A small network was shown many inputs. Here are its activations along a few directions, one row for each input.
Each table varies a few parts of the input and shows all the possible inputs, shuffled.
Descriptions start from the smaller parts, as in this example, which fits no table here: ring(8) and (point or (values(2) and line(4)) or line(9)).
Shared parts are said once, and a part with two or three values counts as separate values.

Rows:
row 1: [-12  20  12  -4  -5  22  14 -31  13 -13   2 -12  -9 -24   7   3]
row 2: [ 17   8  -9  12  -2  22  -2 -42 -12   5 -24 -16  -2  10  -7   2]
row 3: [ -9  -4  -2  -2   4   2  18  18   6  10  21  11 -11  -7  15   0]
row 4: [-21  -2   3  -8  -2 -17  -1  47  15  -1  26  16   2 -12   4  -7]
row 5: [-11  10  24 -25   1   5   3 -22  13 -38  -1 -18   4 -25   9  11]
row 6: [ -1 -20   4  21   2 -26 -32  24 -21  -7 -15   0   2  22 -21   0]
row 7: [ -4  20  -1 -15  -3  13  29 -13  23  12  22   9  -1 -22  15  -6]
row 8: [  7 -15 -16   8  -1 -16 -17  34  -9  18  -3  15   9  22 -10  -7]
row 9: [ 25   7 -21   2  -1  14  14 -24  -2  31  -6   7   5  13   0  -6]
row 10: [-29  -7  23   5  -1 -28 -17  36   3 -26  12   2  -5 -12  -7   0]
row 11: [ 18  -2   5 -10   3   6 -11 -33 -11 -19 -26 -21  11   8  -6  12]
row 12: [ 19 -16 -22  14   6   3   1   5 -18  29  -7   8  -5  27   1  -2]
What is each input in this table made of? -> values(2) and line(6)
Change only the values(2) part in row 7. List by row number the other rows that result. -> row 9
Change only the line(6) part in row 5. List by row number the other rows that result. -> row 1, row 3, row 4, row 7, row 10

Rows:
row 13: [-35  21  19   9  -8  11  10  -5  16 -19  16  -7 -20 -35   5  -3]
row 14: [ 24   6   0 -46   9  16  25 -37  13 -10  -2 -10  17  -9  23  12]
row 15: [-36   2  24  19  -5 -22 -10  30   6 -16  17   7 -14 -17  -8  -6]
row 16: [  2  13 -21  25  -5  31  22 -16  -1  38   5   7 -20   3   5  -9]
row 17: [ 12 -27  -8 -27   7 -31 -19  50  -4  -5   1  12  26  18   0   4]
row 18: [ -1  17 -10 -31  -4  14  27   3  29  14  25  12   9 -20  20  -6]
row 19: [ 27   1 -11   9   6  33  18 -58 -18  14 -23 -15 -11  13   8   9]
row 20: [ 28  22   0  -8 -12   7 -26 -55  -2 -14 -42 -22  31   8 -29  -1]
row 21: [ -1  -1  -6 -19   0 -22   8  39  17  16  27  27  15  -3   6 -10]
row 22: [-24 -23  22  11   2 -29 -38  41 -13 -35  -8  -7  -3   5 -13   8]
row 23: [-12   9  28  -6   4  16   8 -41   0 -40  -6 -30 -14 -24   7  17]
row 24: [ 15 -32 -19  28   7 -17 -27  31 -33  17 -17   5  -3  41 -14  -1]
row 25: [  1  -6 -17  36   0  -7   2  20 -12  39   8  21 -14  19 -10 -14]
What is each input in this table made of? -> point or (values(3) and line(4))
Change only the values(3) part in row 19. List by row number the other rows that result. -> row 14, row 23

Rows:
row 26: [-13   7  33 -37  14  -5 -41  -9  29 -54   1 -28  11   8  12  13]
row 27: [ 31 -18  -3 -20  13 -10  25 -19 -27   6  20 -10  17  10  -3  21]
row 28: [-10  27  21   6  -5  15  24 -44 -12 -36 -26  -3 -14 -45  10  -1]
row 29: [ 18  17   4  30  -7  -1 -12 -39  -1  36 -32  13   7  27 -29  -5]
row 30: [  6  24  15 -50 -15  35  39 -28  46  33  16  20  -1 -31  45  -9]
row 31: [-18   9  13   1   3 -25  29  22  -5  -1  53   2 -15 -20 -21   6]
row 32: [ 17 -12   9  -1  -4 -18 -28 -20 -10  24 -22  21  34  26 -17   1]
row 33: [-39   4   1  10 -21  14 -15  56  -2  -4  13  -7  -7 -14 -23   8]
row 34: [  5 -46  -6   9  18   6  -9   0 -24  15  -3   9 -13  30  29   2]
row 35: [ 10   8 -25  14 -14  47  -3  -9 -15  14 -33 -23  -9  14 -20  21]
row 36: [ 12  -8   4 -23   9 -35  37  20 -13 -11  18  17   4  -9  -1  19]
row 37: [-29   8  25  26 -15 -30 -23  23  14  15  15  29   6  -4 -36 -16]
row 38: [-16 -11  34 -10  23  -1  -3 -18  22 -46   6 -31  -8 -26   9  17]
row 39: [-12 -36   3  14  12 -18   1  40 -11  -1  -4  28 -20  14  37   1]
row 40: [-18  33 -26 -30  -3  47  37 -15  53  22  27  20  17 -25  32  -4]
row 41: [ 34  -7 -36 -16  10 -10 -20   1  -6   4  -2 -13  20  19   0 -21]
row 42: [  8 -21 -17 -18 -10  27 -20  11 -24   3 -22 -16  19  14  -6  26]
row 43: [  6 -17 -12  39  16  24   6 -20 -16  27 -12   2 -41  30  17  -3]
row 44: [ 34  11  -6  10  12  10  41 -36 -15  15  11 -18  -9  10 -13  13]
row 45: [ 18  -3 -25 -13   4 -33 -11  42   7 -13  -1   6  15   3   4 -26]
row 46: [-39 -16   9  39   6 -12  -8  41  -2  11  30  12 -36  -1  19  -8]
row 47: [  1  -6  20   1  -9 -40 -16  22   6   7 -23  43  26  11 -14  -5]
row 48: [-11   7  34  -9   8   3   6 -42  11 -35 -23 -36 -16 -15  -1   4]
row 49: [ 37  21 -46  17   9   9  -3 -21   2  14 -13 -20  -6  19 -13 -29]
row 50: [ -9  27   1  14 -37  17  -6 -59 -14 -31  -4 -13  10 -31   0  -6]
row 51: [ -8 -15  -6 -16 -16   6  -8  56 -10 -15 -23   7  11  -1  -3  19]
row 52: [-13  15 -17  15   1 -25 -19  44  15  -2  34 -12  -3 -13 -13 -38]
What is each input in this table made of? -> values(2) or line(5) or (line(4) and values(5))
Change only the line(4) part in row 44. List by row number the other rows that result. -> row 27, row 31, row 36

Rows:
row 53: [-35  10  -4  -7 -21  10  -1  55  10 -10  17   5   4 -17 -14   6]
row 54: [ 21   9 -15 -20   0  20  29 -14   9  45  -2  31   9   4  24  -7]
row 55: [ 20  -6  27  22   6 -29  48 -23 -49   3   5   1 -17  -1 -36  31]
row 56: [ 29 -20  -6 -22  -9  13 -15 -13 -16  -4 -47  -7  22  23   5  14]
row 57: [ 29  25 -11 -14 -13  -2  -9 -36  10  18 -22   7  35   5 -26 -14]
row 58: [-10  18 -29  23  -7  40   8  -6  -6   0  -3 -20 -15 -11  -1   5]
row 59: [ 15 -34 -34  10  29 -48   2  59 -15   9  10  16  -1  23   1 -21]
row 60: [ 20 -20 -25  26  -1 -28 -22  41 -20  23  17   9   6  24  -8 -20]
row 61: [  9   3 -12  28  10 -16 -30  27   1  15 -10  -3 -20  40 -19 -18]
row 62: [-14 -15  26  -3   5  -3 -23  -3 -13 -43 -25 -20 -14 -11  10   8]
row 63: [-16 -19   0  42  -9  -6 -27  -4 -35  25   5  15 -10  24 -12  -6]
row 64: [-19   1  13 -17  -5 -11  22  27  25  11  28  46   1 -22  25  -3]
row 65: [-23 -29  29  29   8  10 -21   4   6  28 -24  19 -11  26  -2  19]
row 66: [-29  16  -6  14  -8  27   1  25   2 -10  10 -20 -21 -27  -7  -5]
row 67: [  8 -14   5   6   8  15 -13 -31 -21 -36 -37 -18  -6   8  12  14]
row 68: [ 10  32   1  15  -5  -1  -5 -55  11 -11 -12  -9  10  -8 -20 -15]
row 69: [ -7  -4  14 -19  17   0   9  -7  11 -24  28 -34 -16 -15  13   4]
row 70: [-12  30  22   9  -8 -16 -13 -24  20 -18   1 -13   4 -25 -23 -23]
row 71: [-15  26  22 -11 -15 -36 -17   8  24 -15   9  14  34 -17 -24 -10]
row 72: [ 11   8 -41  -5 -24  39   2   8  -3  27 -14  -6   8   3  -9   6]
row 73: [-19   6  16   2  -2   6  30  -5  21  11  21  14 -29 -26  32 -15]
row 74: [ -1  12  -4   8   4  21  39 -35  12  19   9  14 -21  -7  36  -7]
row 75: [ 15   0  -7 -13  23  18  18 -37   2 -16  16 -32  -7   4  17  12]
row 76: [ 37  -5 -19 -41  13  16  11 -17   2  15   3 -14  22  17   8  11]
row 77: [ -8 -10  12 -39  10 -19   3  26  16 -21  33  -2  15 -10   8  15]
row 78: [-18 -19  26 -22  -4 -23 -26  29  -6 -41 -18   5  17  -3   9  21]
What is each input in this table made of? -> point or line(5) or (line(4) and values(5))
Change only the values(5) part in row 72. List by row number the other rows that result. -> row 54, row 56, row 57, row 76
A walk changes only the line(5) part. It starts at row 65 and steps to row 63. List the rest of the walk in order. -> row 61, row 60, row 59

Rows:
row 79: [  6 -17   2   4   2 -16 -16  18 -14  -1 -14   5   7  17  -9   5]
row 80: [-19  15  10  -8 -11  -2  -2   9  17  -7  11   6   7 -20  -3  -4]
row 81: [  1 -23   1  10   6 -10 -10  18 -17   6  -4   6  -4  19  -2   8]
row 82: [-14 -12  14   0   8 -15  -3  16   2 -13  12   0  -8  -3   7   2]
row 83: [ -9  -5  15  -6   4 -20 -11  16   4 -21   2   0   2  -5   0  -1]
row 84: [ 13  14  -5 -17  -3  26   8 -41   8  -2 -13 -12   9  -5   9   4]
row 85: [ 13  21   2  -6  -4  14  11 -47   5  -1  -8 -10   8  -8  -5   0]
row 86: [ -4  -3   4 -10   6 -15   5  19  12   2  17  10   2  -4   8  -5]
row 87: [ 15  12  -8 -16   1  29  17 -37   8   5  -8 -10   2  -3  14   5]
row 88: [-17  12   6  -5  -5   3  11  13  18   3  18   9  -3 -18   4  -4]
row 89: [ -2 -10  -8   0   3  -5   3  24  -7  -2   9   1  -4   1   4   1]
row 90: [ -4 -11  -6  28   2  -5 -16  15 -13  11  -4   3 -11  17  -9  -5]
row 91: [ -6   1   9 -13   0 -19  -9  14  11 -10  10   8  12  -7   0  -6]
row 92: [ 11  14   1   0  -1  17  21 -43  -2   0  -3 -10  -5  -9   3   3]
row 93: [-22   6   9   1  -5   2  12  13   9  -5  16   7 -10 -21   8   0]
row 94: [  7  11   7   3   2  17  14 -45  -3  -4  -6 -16  -7  -7   0   6]
row 95: [  4  -4 -12  -7   3  -5   3  23   3   8  11   3   3   4   0  -2]
row 96: [ 11 -14 -10   0   4 -11  -1  20  -7  21   0  16   5  19  -2   0]
row 97: [ 10 -12  -5  -2  -3 -16 -14  17  -8  10  -7  12  16  16 -10   0]
row 98: [-26   2  16   5  -3   2   2  11   8 -10  13   0 -13 -16   4   3]
row 99: [  4   0 -12  16  -8 -10 -20  13  -4  15  -6   9   8  14 -16 -13]
row 100: [ -6 -13  -1   4   6  -5  -7  21  -8  -7   7  -7  -7   5  -1   5]
row 101: [  0  -5  -5  23  -3 -10 -22  14 -10   4 -14   2  -1  15 -16  -7]
row 102: [ 11   7  -6 -11   1  29  17 -36   2  -1  -9 -11  -3  -6  17   6]
row 103: [  2  -1  -7 -10  -4 -10 -11  19   1  -3   5   0  14   2  -8  -3]
row 104: [ 10  16   6  -1  -1  13   9 -45  -1  -9 -13 -15   0  -8  -6   4]
row 105: [ 15  19  -1  -5  -1  17  21 -44   5   6  -3  -8   0  -6   1   1]
row 106: [-22   9  16  -1  -8  -3  -5  11  10 -18   3  -1  -3 -18  -4   1]
row 107: [  5  -2 -17  18  -1  -5  -7  17  -3  26   0  13  -2  17  -9 -13]
row 108: [ -9  -8   7  -4   6 -15   6  18   3  -8  15   8  -5  -8  12  -2]
row 109: [  0  -8 -13  24  -1  -6  -7  17 -12  17  -1  10  -9  13  -5 -10]
row 110: [ -2  -7  -1  -2   1 -10 -14  21  -6 -14  -4  -8   4   3  -8   3]
row 111: [  5 -20  -6   6   4 -11   0  21 -16  12  -2  13  -1  15   2   3]
row 112: [  8   5   0  -9   3  29  10 -38   1  -4 -11 -17  -5  -3  14   9]
row 113: [ 11   9  -1 -12   0  26   6 -39   3  -9 -19 -17   2  -4   8   7]
Changing only one part turns row 103 into row 89. The same change can be made to row 85. Which row results? -> row 92
What is each input in this table made of? -> ring(5) and (values(2) or line(5))
Change only the values(2) part in row 102. List by row number the other rows that result. -> row 92
Which other rows agree with row 100 in the ring(5) part? List them by row number. -> row 81, row 82, row 90, row 94, row 98, row 112
